Each row below holds a small network's activations on one input, seen along a few directions.
In each table, some parts of the input vary, and every possible input appears once, in random order.
A made-up example of a description, with smaller parts first: one of 4 places along a line, together with either a single point or one of 11 places along a line or (one of 2 separate values, together with one of 8 places around a ring).
Shared parts are said once, and a part with two or three values counts as separate values.

Table:
R1: [-24 -19 -17  51 -18 -38  -5   5  35 -24 -45  54  -7   3  11  -9]
R2: [ 46  20 -17 -29  14  33  44  25  20  21   5  -6  16 -14 -22 -65]
R3: [-18 -16 -15  52 -20 -31 -12   6  37 -23 -42  48 -18   7  28  -5]
R4: [ 60   7 -16 -30  -5  28  39  12  22  21  17  -1  31 -32 -26 -54]
R5: [ -2  12  43 -19  14  48   1 -55 -44  12  20 -33  26  14  16  55]
R6: [ 31  -2 -21 -21  -7   2  27  45  -2  22  34 -15  16 -22 -84 -63]
R7: [ -5 -12   4  40  -2  55  14 -29  33  23 -26 -44 -30 -10  30   8]
R8: [-46  15   9 -20   3 -57 -38 -13 -49 -31  11  45 -20  39  40  61]
R9: [  8  38  13 -22  17  43   5 -12 -47  -7   8 -13  42  21 -59  17]
R10: [ 10 -24   4  39 -22  49  13 -43  34  22 -14 -39 -16 -26  24  17]
R11: [ 21   7 -18  32 -25  41   6  -4  35   4 -24 -13  -3 -20 -50 -29]
R12: [ 31 -25   2 -27   1  25  19  -4  22  25  27 -41  11 -38  32 -15]
R13: [-38  17  15 -16   9 -48 -36 -10 -48 -29   0  42  -9  39  50  56]
R14: [  5  -4 -12  42 -20  35   3   8  19  17 -10  -7  -9 -16 -85 -28]
R15: [-25 -19 -10  42 -27 -34 -19   6  32 -28 -30  31 -50   0  50  15]
R16: [-33  19   8  -4  16 -44 -29  -7 -42 -27 -11  55  24  46  28  40]
R17: [ 17 -13   1 -27  20  29  21  10  20  26  16 -47  -3 -22  36 -25]
R18: [  8  54  18 -15  40  64  25 -21 -48   0  -8   1  37  32 -35  12]
R19: [ 19  22 -12  36  -3  61  26 -11  36  17 -41   0  -7  -8 -25 -30]
R20: [ 48   7 -26 -33 -10   9  26  32  16  11  20 -19  20 -25 -49 -65]
R21: [-12 -19  -9  48 -20 -31 -15   6  33 -24 -43  37 -37   5  47   6]
R22: [  1 -11 -14 -26  -1 -85 -16  43  23 -16  13  26 -29 -11  50 -20]
R23: [-39  17   4  -6  18 -51 -21  -7 -43 -27 -15  59  35  42  12  37]
R24: [ 21  41  21 -17  20  58  21 -31 -42   2   4   5  51  15 -38  24]
R25: [ 34   9 -11  34 -23  56  23 -23  38  16 -28   4   7 -26 -29 -20]
R26: [ -7  26  17 -13  21  35   8   2 -63   8  21  -9  34  25 -92  20]
R27: [-16   9  36 -26  13  34 -16 -35 -49   2  23 -49  19  19  -5  49]
R28: [-21 -39   5  44 -18  29 -11 -12  14  22   4 -50 -33 -19 -29  11]
R29: [ 14 -13 -14 -21   5 -82 -12  43  24 -12   2  31 -16  -5  46 -28]
R30: [-14  23  41 -18  35  54   2 -42 -48  10   9 -36  14  28  20  43]
R31: [ 10  -9 -21 -18   3 -83  -7  43  27 -11   4  41   2  -2  26 -39]
R32: [  3 -12 -24 -18   4 -90   1  42  25 -11   1  46  12  -5   8 -42]
R33: [-31  -3  41 -18  17  25 -15 -22 -65  18  36 -47  10  22 -37  52]
R34: [ -4 -26  -2  35 -23  35  -6 -23  31   9 -10 -55 -25 -21   4   9]
R35: [-33 -21 -14  39 -32 -42 -21   2  29 -32 -18  37 -61  -1  38  19]
R36: [  1 -35   0 -22  -1  -2   2  29  -3  26  44 -55  -4 -32 -25 -22]
R37: [ 18 -25  -6 -32  -3   7   4  16  16  14  31 -59   2 -33   9 -25]
R38: [ -9 -13 -19 -28  -6 -93 -17  40  19 -20  24  30 -39 -12  38 -15]
R39: [-26  16  14  -9  17 -44 -33  -9 -48 -28 -12  47   5  44  48  49]
Changing only one part turns R16 into R31. The same change can be made to R26. Which row results?
> R6
What is each input in this table made of?
> one of 3 separate values, together with either one of 5 places along a line or (one of 2 separate values, together with one of 4 places along a line)
Change only the place on the line of 4 in R7. List by row number the other rows that result.
> R10, R28, R34
Change only the choice among 2 separate values in R6. List by row number the other rows that result.
> R36
Change only the choice among 3 separate values in R27. List by row number the other rows that result.
> R34, R37
Change only the place on the line of 4 in R30. List by row number the other rows that result.
> R5, R27, R33

Table:
R40: [-14  -7   7  11  -1  -1 -10 -11  -4  -3  -5  -4  -8   6  15  19]
R41: [ -2  11  10 -12   9   4  -1 -10 -22  -3   5   6  17  11  -1  16]
R42: [  1  12  10 -24  14   1   1  -1 -25   1  14  -1  12  11   0   9]
R43: [  2   3  -3 -16   4 -17  -2  14  -8  -1  12   3   2   1  -6  -7]
R44: [ -5 -14  -4  15 -10  -5  -3  -1  17  -1  -6  -2 -17  -8  17   1]
R45: [  8  -1  -8 -15   2 -14   3  18   4   0  10   1   1  -6  -3 -18]
R46: [-12   5   4   9   3   1  -5  -6  -7  -6  -9   8  -2  12   1  12]
R47: [ -1  -3  -7  13  -6  -3   0   4  13  -4 -11  10 -11  -2   3  -6]
R48: [ -5   4   4  -6   5  -6  -3  -2 -14  -2   3   8  12   8  -6   8]
R49: [  2 -15  -7  15 -11  -4   1   0  28   4  -8  -3 -18 -14  19  -8]
R50: [ 14  -5 -11  -1  -6 -10   6  11  17   2  -2   6   5 -11  -2 -21]
R51: [-12   1  12   4   3  10  -9 -19 -13  -4  -4  -6  -1  10  19  28]
R52: [ 30   8  10   1   2  97  32 -22  -2  37  12 -65  22 -21 -62 -16]
R53: [ -1   1  -2  -4  -2 -14  -4   4  -5  -4   3  10   6   2  -8   0]
R54: [-11 -10   2  13  -8  -7 -10  -6   5  -4  -5  -1 -15   0  13  13]
R55: [ -2   5   4 -18  11 -10  -1   8 -17   1  12   1   7   7  -5   0]
R56: [  6  -4  -7  -2  -5 -11   2   9   7  -2   1   8   5  -5  -4 -12]
R57: [ -9  13   9   2   6  11  -4 -15 -16  -6  -8   5   4  15   6  21]
R58: [-8  2 -2 12 -4 -6 -6 -1  1 -7 -9 11 -9  6  0  5]
R59: [ 15  -3 -11 -14   1 -13   8  20  16   3   7  -2   1 -12  -1 -28]
R60: [  7  -4 -10  14  -7  -2   5   6  24   0 -13   8 -11  -8   6 -16]
What is each input in this table made of?
> either a single point or (one of 4 places along a line, together with one of 5 places along a line)
Change only the place on the line of 5 in R59. List by row number the other rows that result.
> R42, R43, R45, R55

Table:
R61: [-4 -5  0  9 -3 -2 -3 -3  7 -2 -6  1 -9 -1 13  4]
R62: [-8  0  3  2  0 -9 -7 -3 -6 -6 -1  7 -1  6  7 11]
R63: [ -1   1  -1 -11   4 -15  -2   8  -6  -3   7   5   2   3   3  -2]
R64: [ 27  11  11  -7   7  82  28 -18 -10  31  14 -55  25 -14 -55 -12]
R65: [-8  1  4  1  2 -6 -6 -5 -6 -5 -2  5 -3  7 13 13]
R66: [-2 -2 -4  8 -4 -5 -1  3  8 -3 -6  7 -7 -1  3 -3]
R67: [ 4 -2 -5  0 -3 -8  2  6  8 -1 -2  6 -1 -4  2 -9]
R68: [-5 -6 -2  9 -5 -6 -4 -1  7 -3 -5  3 -7 -1  7  2]
R69: [  0   4  -1  -7   4 -11  -1   4  -5  -4   2   9   5   4   2   0]
R70: [  3  -5  -5  -4  -2 -11   0   9   8   0   3   1  -4  -6   3 -10]
R71: [-6  4  0  0  2 -9 -4  1 -5 -6 -3 10  0  7  2  5]
What is each input in this table made of?
> either a single point or (one of 2 separate values, together with one of 5 places along a line)
Change only the place on the line of 5 in R62. List by row number the other rows that result.
> R63, R65, R69, R71
